Each row below holds a small network's activations on one input, seen along a few directions.
In each table, some parts of the input vary, and every possible input appears once, in random order.
Descriptions start from the smaller parts, as in this example, which fits no table here: one of 5 places around a ring, together with either a single point or (one of 2 separate values, together with one of 4 places along a line) or one of 11 places along a line.
Shared parts are said once, and a part with two or three values counts as separate values.
In the rows, 100 means zero.

Other details of the inputs shift rows strongly along two fixed directions, in all tables alike. That doesn't count.

Table:
r1: [80,107,157,100,126,98,69,105,71,90,83,90]
r2: [101,114,59,78,73,116,100,127,79,80,120,152]
r3: [91,107,156,92,128,106,63,93,74,94,90,84]
r4: [93,118,58,69,65,115,96,120,85,85,120,147]
r5: [90,118,161,82,107,95,74,84,68,99,87,86]
r6: [98,52,55,137,99,84,155,79,138,124,94,85]
r7: [112,59,57,122,84,74,147,67,152,119,101,74]
r8: [90,111,54,71,78,122,76,117,97,88,131,144]
r9: [116,40,59,114,89,91,151,59,128,124,87,91]
r10: [119,130,56,81,80,115,93,126,102,74,141,131]
r11: [98,52,156,145,143,69,132,39,123,138,60,20]
r12: [135,139,172,93,114,117,63,145,122,142,46,92]
r13: [83,130,155,96,121,97,71,92,82,103,100,75]
r14: [103,112,160,97,119,101,81,96,58,90,81,91]
r15: [82,111,53,75,77,119,82,126,95,84,124,145]
r16: [104,60,56,125,83,71,153,76,150,115,93,75]
r17: [95,124,155,111,133,103,79,104,71,93,95,80]
r18: [75,130,155,100,119,94,77,101,79,99,93,76]
r19: [108,129,57,90,77,106,99,138,99,71,133,136]
r20: [107,30,54,130,103,94,141,72,132,119,86,93]
r21: [120,127,56,92,83,114,97,134,96,70,136,135]
Description of these inputs: either a single point or (one of 4 places along a line, together with one of 5 places around a ring).
A walk changes only the place on the line of 4. It starts at r9 and steps to r3. List the rest of the walk in order.
> r11, r10

Table:
r22: [90,111,115,89,106,108,88,111,84,102,98,114]
r23: [90,136,182,84,118,89,55,100,80,91,89,67]
r24: [101,51,107,110,100,82,119,64,128,126,69,70]
r25: [107,110,77,92,102,125,86,121,88,95,118,133]
r26: [94,116,74,81,85,119,86,119,90,93,105,127]
r27: [117,123,80,92,83,103,97,128,95,75,119,121]
r28: [117,113,84,90,86,114,97,122,83,89,112,138]
r29: [107,122,77,99,99,115,87,125,99,89,130,124]
r30: [108,141,181,97,126,90,73,108,66,80,83,69]
r31: [104,55,73,107,86,89,123,72,133,125,86,97]
r32: [106,120,76,99,98,112,84,125,102,83,127,123]
r33: [92,141,180,82,121,93,58,97,78,93,87,66]
r34: [98,56,69,110,97,94,136,84,127,118,80,94]
r35: [101,82,170,138,147,77,106,67,106,122,69,34]
r36: [84,141,181,92,129,96,71,107,72,92,87,70]
r37: [106,104,76,90,98,122,81,126,92,84,114,130]
r38: [106,60,72,101,88,99,130,70,130,128,85,92]
r39: [98,74,69,124,89,85,133,81,134,125,96,86]
r40: [97,55,74,116,96,92,135,83,126,126,87,101]
r41: [84,139,179,91,130,92,67,109,73,87,84,69]
r42: [88,90,170,131,130,70,108,64,105,129,62,33]
r43: [105,139,185,103,123,85,69,108,68,81,87,75]
r44: [100,76,170,136,143,73,101,72,110,112,65,31]
r45: [92,111,76,83,81,115,82,122,92,91,107,129]
r46: [93,115,79,87,83,117,85,119,89,101,111,134]
r47: [92,113,78,87,82,114,82,119,92,94,109,134]
r48: [109,51,70,126,105,97,125,83,128,117,89,98]
r49: [108,143,184,98,125,95,77,106,64,84,86,70]
r50: [97,72,68,124,88,82,130,82,137,119,94,85]
r51: [92,123,80,89,88,104,91,126,103,86,122,126]
r52: [115,113,117,91,101,111,97,110,77,90,93,110]
r53: [102,113,78,68,82,118,82,112,96,95,109,128]
r54: [84,145,178,95,123,98,66,103,71,96,85,66]
r55: [99,62,68,114,91,100,134,78,124,127,81,91]
r56: [93,125,75,89,81,107,86,125,101,87,118,117]
r57: [118,129,81,94,87,107,102,123,91,85,123,124]
r58: [98,71,70,120,98,85,140,85,134,122,98,87]
r59: [102,126,81,80,81,108,85,113,105,97,128,123]
r60: [112,55,68,121,107,107,132,81,125,119,88,93]
r61: [86,79,173,126,133,64,108,73,111,115,60,33]
r62: [122,71,75,127,92,82,144,85,128,113,97,89]
r63: [117,115,82,88,88,115,98,121,81,90,112,135]
r64: [54,101,63,88,93,90,102,69,44,37,167,114]
r65: [108,108,74,88,101,126,84,123,90,86,112,128]
r66: [111,52,71,126,106,100,128,83,125,123,92,98]
r67: [84,144,176,94,123,94,62,105,72,92,83,65]
r68: [115,111,114,90,102,107,93,112,78,86,91,109]
r69: [116,54,110,129,106,78,133,72,116,116,68,78]
r70: [92,107,80,80,87,113,87,127,93,87,109,132]
r71: [108,122,73,93,101,117,88,125,100,82,124,117]
r72: [105,57,74,107,87,92,126,71,131,131,89,98]
r73: [116,109,82,86,84,112,93,126,85,79,108,132]
r74: [93,117,77,85,85,119,87,118,88,102,111,132]
r75: [101,115,81,73,83,118,83,110,94,103,115,132]
r76: [54,30,91,122,114,66,138,16,65,75,113,67]
r77: [106,73,71,110,89,86,131,73,139,128,100,84]
r78: [109,124,75,94,100,122,92,123,99,86,126,118]
r79: [94,113,80,79,90,122,95,122,90,93,109,132]
r80: [96,53,73,116,95,88,132,84,129,119,84,101]
r81: [107,73,71,106,88,91,134,73,140,123,97,80]
r82: [100,125,80,80,80,104,82,114,107,91,125,123]
r83: [94,125,81,89,89,107,94,125,100,92,125,126]
The inputs of r59 and r72 match in every part but one. If r51 is changed in the same way as r59 into r72, which row does it become?
> r80
The inputs of r50 and r47 match in every part but one. If r49 is changed in the same way as r50 into r47, which row does it become?
> r52
What is each input in this table made of?
> one of 2 separate values, together with either a single point or (one of 5 places along a line, together with one of 6 places around a ring)
Change only the place on the line of 5 in r79. List by row number the other rows that result.
> r38, r52, r55, r60

Table:
r84: [98,81,32,84,65,113,124,104,107,104,109,142]
r85: [102,73,31,105,82,115,118,113,107,98,117,146]
r86: [109,182,178,73,113,121,33,161,69,91,88,113]
r87: [99,100,100,103,93,84,107,82,110,103,111,86]
r88: [96,165,171,75,117,109,44,137,34,50,108,109]
r89: [115,86,99,107,104,94,112,89,97,87,100,91]
r90: [99,83,100,90,95,103,107,79,94,112,88,100]
r91: [109,99,25,104,84,111,126,107,120,91,139,120]
r92: [125,56,176,144,137,69,127,59,148,160,26,17]
r93: [79,179,172,71,105,99,39,129,48,66,119,105]
r94: [111,73,30,101,84,120,114,105,108,100,123,144]
r95: [77,86,95,99,100,95,98,92,110,107,94,92]
r96: [81,38,165,136,139,62,120,29,128,142,45,11]
r97: [101,99,26,108,82,106,130,115,118,89,134,123]
What is each input in this table made of?
> one of 2 separate values, together with either a single point or one of 6 places around a ring
The inputs of r87 and r93 match in every part but the choice among 2 separate values. If r94 is changed in the same way as r87 into r93, which row does it become?
> r85
Change only the choice among 2 separate values in r96. List by row number the other rows that result.
> r95
